Questions about the grid below.
1) Read off the top-left entry.
2) Read off the 3rd-last entry, reading row by row.
3) Read off the entry in the top-right corner.
4) Read off the 2nd entry on the diagonal from the top-right corner.
5) Read off the last entry of the largest entry's row.
6) Read off the second entry from the end, reading row by row.
7) Read off the entry directly below the smallest entry.
8) Read off the 4th entry, reading row by row.
array([[126, 123, 134, 117, 125, 129],
       [127, 119, 118, 122, 126, 134],
       [129, 126, 119, 139, 139, 128],
       [116, 117, 120, 129, 154, 131],
       [123, 117, 122, 129, 129, 137],
       [127, 124, 126, 125, 124, 132],
       [125, 117, 122, 125, 143, 120],
       [126, 132, 140, 125, 129, 131],
       [132, 138, 131, 133, 126, 122]])
1) 126
2) 133
3) 129
4) 126
5) 131
6) 126
7) 123
8) 117

[[129 129  99 118]
 [130 133 132 129]
 [116 131 116 127]
 [125 134 108 121]
 [128 119 148 131]
 [133 130 132 132]
 [121 127 131 135]
 [134 127 132 133]
 [127 125 135 122]
 [119 145 129 117]
 [135 127 124 127]]
Rows and columns are numbered from 0.
The entry just right of the largest entry: 131
Read off the entry at row 1, column 0.
130
The entry at row 0, column 2: 99
Read off the top-left entry.
129
Read off the bottom entry of the column that holds the largest entry.
124
Read off the entry at row 2, column 1.
131
The entry just left of 117 is 129
Read off the entry directly below the smallest entry.
132
Read off the bottom-right entry.
127
Read off the entry at row 0, column 1.
129
The entry at row 1, column 1: 133
Read off the entry just left of 108.
134
Read off the entry in row 2 and column 0.
116
The entry in the top-right corner is 118

[[122 150 120 124 137 138 132 147 142 140]
 [140 133 115 136 115 133 130 114 129 131]
 [119 124 130 138 139 131 136 118 118 138]
 [119 140 128 143 127 129 124 126 110 137]
 [113 121 132 144 143 125 126 132 108 133]
 [115 128 136 146 137 124 121 127 101 146]
 [126 124 137 133 139 135 121 129 110 143]
 [136 145 127 131 111 134 128 126 126 149]
 [103 118 134 127 144 130 135 130 106 127]]
Rows and columns are numbered from 0.
Give the top-right entry.
140
The entry in row 0 and column 0 is 122
The entry at row 1, column 1 -> 133
Give the entry at row 0, column 1.
150
Give the entry directly above the smallest entry.
108
The entry at row 0, column 2 is 120
Give the entry in row 1 and column 0.
140
The bottom-right entry: 127
Give the entry at row 2, column 0.
119
Give the entry at row 2, column 1.
124
Give the entry just left of the smallest entry.
127
The bottom entry of the column that holds the largest entry: 118
Give the bottom-left entry.
103
The entry directly above 103: 136
Give the bottom entry of the column that holds the smallest entry.
106
The top entry of the column that holds the smallest entry: 142
